These are the activations of a small neural network, seen along a few directions. Each row is one input.
Each table varies a few parts of the input and shows all the possible inputs, shuffled.
Descriptions start from the smaller parts, as in this example, which fits no table here: one of 2 separate values, together with either a single point or one of 9 places around a ring or (one of 6 places along a line, together with one of 8 places around a ring).
Shared parts are said once, and a part with two or three values counts as separate values.

Other details of the inputs vary at random and push rows far along two fixed directions, the same in every table; ignore that.

Rows:
r1: [-16  48 -43  46   4  61  -9 -52  -1  -2 -18   4]
r2: [ 42 -39  35 -25  24  29  40  62 -12 -53   1 -38]
r3: [-46  52  -7  27  -2   5 -54 -92   4  46  -9   4]
r4: [ -3  23 -15 -28 -51 -93 -55  46  16  75  51  45]
r5: [ 34 -45  15   0   7  15  57  66 -25 -72  -7 -20]
r6: [ 21 -26   2 -29 -73 -99  -3  67  28  43  14   1]
r7: [ 14 -62  39 -14  73   5  49  23 -33 -53 -10 -32]
r8: [ 20  -8  13   1  24  53  41 -22 -26 -61 -26 -38]
r9: [ 26  -5  -2   9  52  55  38  -6 -12 -50  -9 -34]
r10: [ -5  55 -25  18  34  60 -18 -42  13   9 -12 -10]
r11: [ 23 -49  42 -33 -17 -77  29  60  -4 -29  14  -1]
r12: [-35 -15   0  27  44  37   4 -51 -18 -25 -19  -5]
r13: [  0 -37  38   7  53  16  38 -38 -25 -49 -29 -32]
r14: [-57  19 -17  36  24  36 -32 -74  -8  10 -13   7]
r15: [ -1 -74  27  -4  50  17  51  14 -25 -81 -18 -12]
r16: [-32  10 -14  30  15  52 -18 -74   5  15 -13  27]
r17: [ 38 -64  11 -44 -21 -73  26 103  16  14  25 -13]
r18: [-23  43 -25  13  15  42 -49 -84  15  67   9  32]
r19: [ 28 -12   7   4  48  64  28  -7 -20 -52  -7 -37]
r20: [-15  17   5  20  15  40 -17 -92   7  16 -18  12]
r21: [-32  81 -49  39 -16  42 -43 -42  21  36 -20  22]
r22: [ 19 -79  36 -25   8 -33  54  74 -10 -57   7   9]
r23: [ -9  27 -12 -20 -46 -97 -49  47  12  84  50  36]
r24: [  0 -12  21   8  35  37   5 -69  -8 -23 -24  -3]
r25: [   3   37  -18  -13 -108  -69  -49   94   21   60   36   37]
r26: [ 42 -78  44 -36  52  -7  60  53 -21 -55   5 -11]
r27: [-26  85 -34  17 -17  33 -30 -61  21  34 -20   3]
r28: [  -8   -5  -37  -18 -102 -107  -41   84   40   79   36   36]
r29: [ 22  21  -5 -24 -65 -72  21  73  11   8  28   4]
r30: [-26  91 -32  11 -60  25 -75 -61  17  67  -3  11]
Each input here is: one of 3 separate values, together with either a single point or one of 4 places along a line or one of 5 places along a line.
Question: The inputs of r17 and r6 match in every part but the choice among 3 separate values. If r7 is changed in the same way as r17 into r6, which row does it become?
Answer: r3
Question: Change only the choice among 3 separate values in r29. List by row number the other rows that result.
Answer: r1, r9
Question: Change only the place on the line of 5 in r22. List by row number the other rows that result.
Answer: r12, r14, r15, r16
Question: A walk changes only the place on the line of 4. It starts at r27 and steps to r29. List the rest of the walk in order.
Answer: r8, r30

Rows:
r31: [  4  24 -18   8  21  47  -5 -32  -5  -6  -9 -19]
r32: [  8 -43  30  -6  39   0  33  -7 -12 -43  -6 -12]
r33: [ 28 -24   6 -31 -26 -39  17  97   9  -8  23   6]
r34: [ 16 -12  -1  -4  33  34  26  13 -13 -37  -8 -24]
r35: [ 10  20  -8  -6   7  24  -1  -5   2  -1  -8 -22]
r36: [ 15 -22  17 -17 -53 -56  23 101  -6 -27  22   5]
r37: [ -2  15  -5  11  26  26   7   9  -6 -13  -5 -16]
r38: [ -6  30 -15  21  30  44  -2 -24  -8  -6  -8 -16]
r39: [-12  -8   6   7  22   2  -4 -33  -2  -4   3   7]
r40: [ 13 -58  23 -30 -19 -72  23  77  -2   0  24  13]
r41: [ 13  21  -8  15  15  55  -1 -34   0  -4 -10  -2]
r42: [ -3  15   3  11 -19  22   2  -9 -10 -23 -13 -11]
r43: [-14 -18  -5  17  31  24 -15 -52  -9   7 -15  -5]
r44: [-10  -3  16  -3  16  -2  -5 -35   4   0  -7  -2]
r45: [-19 -10  -1  13  29  26  -4 -55  -3   1  -4   3]
r46: [-18  57 -34  12 -73 -33 -34  -1  34  50  -2  19]
r47: [ 29  -6  10 -20 -18 -49  27  87  -1  -9  26 -15]
r48: [ -6  12  -3  15 -15  24   1  -6 -12 -25  -6  -4]
r49: [ 42 -13  21 -27 -29 -35  26  79  10  -5  15  -1]
r50: [-24  43 -16   3 -28 -41 -49 -26   8  57  25  40]
r51: [ 25 -19   2  -7  25  41  27   9  -9 -38  -8 -18]
r52: [ -8  70 -25   3 -39 -24 -42   6  20  60  19   3]
r53: [ 19   8  -2  -8   8  33   6  -5   3  -9 -12 -17]
r54: [-31  53 -25  13 -66 -19 -50  14  13  40  16  30]
r55: [ 10 -34  30  -8  43   1  35  -9 -23 -43  -9  -8]
r56: [  9 -24  -3  12   6  18  48  16  -6 -53 -25 -16]
r57: [ 14 -35  29 -28  -9 -76  24  72  -9 -11  26  19]
r58: [ 23   8   4   3  12  40  14  -9  -1 -12 -10  -8]
r59: [ 29 -17  10   2  25  42  33  11  -8 -37  -8 -11]
r60: [  5  26 -15   5  20  47  -4 -33  -4  -4 -13 -22]
r61: [  7  16  -7  10  22  24  11   2  -8 -14  -1 -20]
r62: [-30  35 -17   6 -31 -42 -54 -20  19  60  28  40]
r63: [ -9  -4  13   1  18   0  -3 -37   0  -2  -3   1]
r64: [-38  27 -19   4 -33 -38 -53 -15  22  68  27  40]
r65: [  7  27  -5   6  13  18   6  -2  -4  -2  -3 -22]
r66: [ 11  20 -13   3  15  53  -5 -35   0  -3 -14 -13]
r67: [ 17 -53  29 -30 -17 -72  29  67   3  -8  29   5]
r68: [  6 -56  20  -7  35   8  33  -4 -17 -30 -10  -9]
r69: [  1  -1 -12  19  -4  22  28  -9   0 -32 -26 -12]
r70: [ 22 -20   2  -6  27  41  25  14  -9 -38  -9 -15]
r71: [-19  -1   9   4  28   2  -5 -25 -11  -2  -5  15]
r72: [ 10   2  -1   7  17  43   9   3   1 -14  -9   2]
r73: [ -4 -26  12  -4  20   9   7 -33  -8  -1 -13  -6]
r74: [-12 -11  13  -2  13   3  -3 -36   4   7  -7  -4]
r75: [ -4 -47  29  -4  44   3  29   5 -11 -40  -8  -4]
r76: [ -2 -29  11   3  25   6   0 -29  -9  -1 -16 -14]
r77: [-21  14 -26  28   5  42   6 -28   5 -19 -34  -1]
r78: [ -8   6  17  -5  19  -3  -4 -35  -7   0  -9   2]
r79: [-16  15 -27  30   3  40   9 -32   1 -19 -30  -2]
r80: [ 11 -54  27 -28 -17 -76  26  78   3  -6  32  14]
r81: [-35  23 -22   1 -36 -36 -56 -16  18  73  20  40]
r82: [ 40 -22   8 -32 -29 -39  21  85   6 -11  24  -4]
r83: [ -6  57 -39   0 -40 -14 -47   2  17  54  26  16]
r84: [-22  20 -22   9 -30 -34 -58 -30  14  67  15  21]
r85: [ 18 -52  33 -37 -19 -66  24  61   2   1  11  -2]
r86: [-13 -14   0   8  24  26  -6 -58  -8   7 -13  -1]
r87: [  0  13 -15  -1  15  27  -2   6  -1  -6  -4  -9]
r88: [13 10 -5  8  8 35  3  0  1 -6 -2  5]
r89: [-18  56 -23  13 -72 -21 -47   1  10  38  19  22]
r90: [ -9 -33   4   8  28   6  -3 -19 -10  -2 -10  -5]
r91: [ 18 -51  33 -33 -19 -73  29  66   4  -6  25   2]
r92: [-32  16 -22  10 -26 -33 -61 -15  15  67  13  29]
r93: [ -9  20 -19  25  -4  37  12 -40   4 -17 -34 -12]
r94: [ -2  -5  18  -3  29   3   9 -34 -14 -14 -10   0]
r95: [-12 -13   5   9  27  21 -16 -55  -4  10 -24 -15]
r96: [-19  62 -17   6 -77 -24 -51   1  16  45  12  17]
Question: The inputs of r32 and r63 match in every part but one. If r55 is changed in the same way as r32 into r63, which row does it become?
Answer: r94
Question: The inputs of r61 and r65 match in every part but one. If r59 is changed in the same way as r61 into r65, which row does it become?
Answer: r58
Question: Describe the family of inputs behind these rows.
Answer: one of 6 places along a line, together with either one of 2 separate values or one of 4 places along a line or one of 5 places along a line
Question: List by row number the other rows that have the place on the line of 6 in common with r90.
Answer: r34, r36, r38, r40, r57, r62, r70, r79, r80, r88
Question: Change only the place on the line of 6 in r86. List by row number the other rows that result.
Answer: r40, r68, r73, r81, r85
Question: Change only the place on the line of 4 in r72. List by row number the other rows that result.
Answer: r33, r37, r87
Question: Change only the choice among 2 separate values in r46. List by row number the other rows that result.
Answer: r96
Question: A walk changes only the place on the line of 5. It starts at r71 and steps to r75. List the rest of the walk in order.
Answer: r64, r81, r92
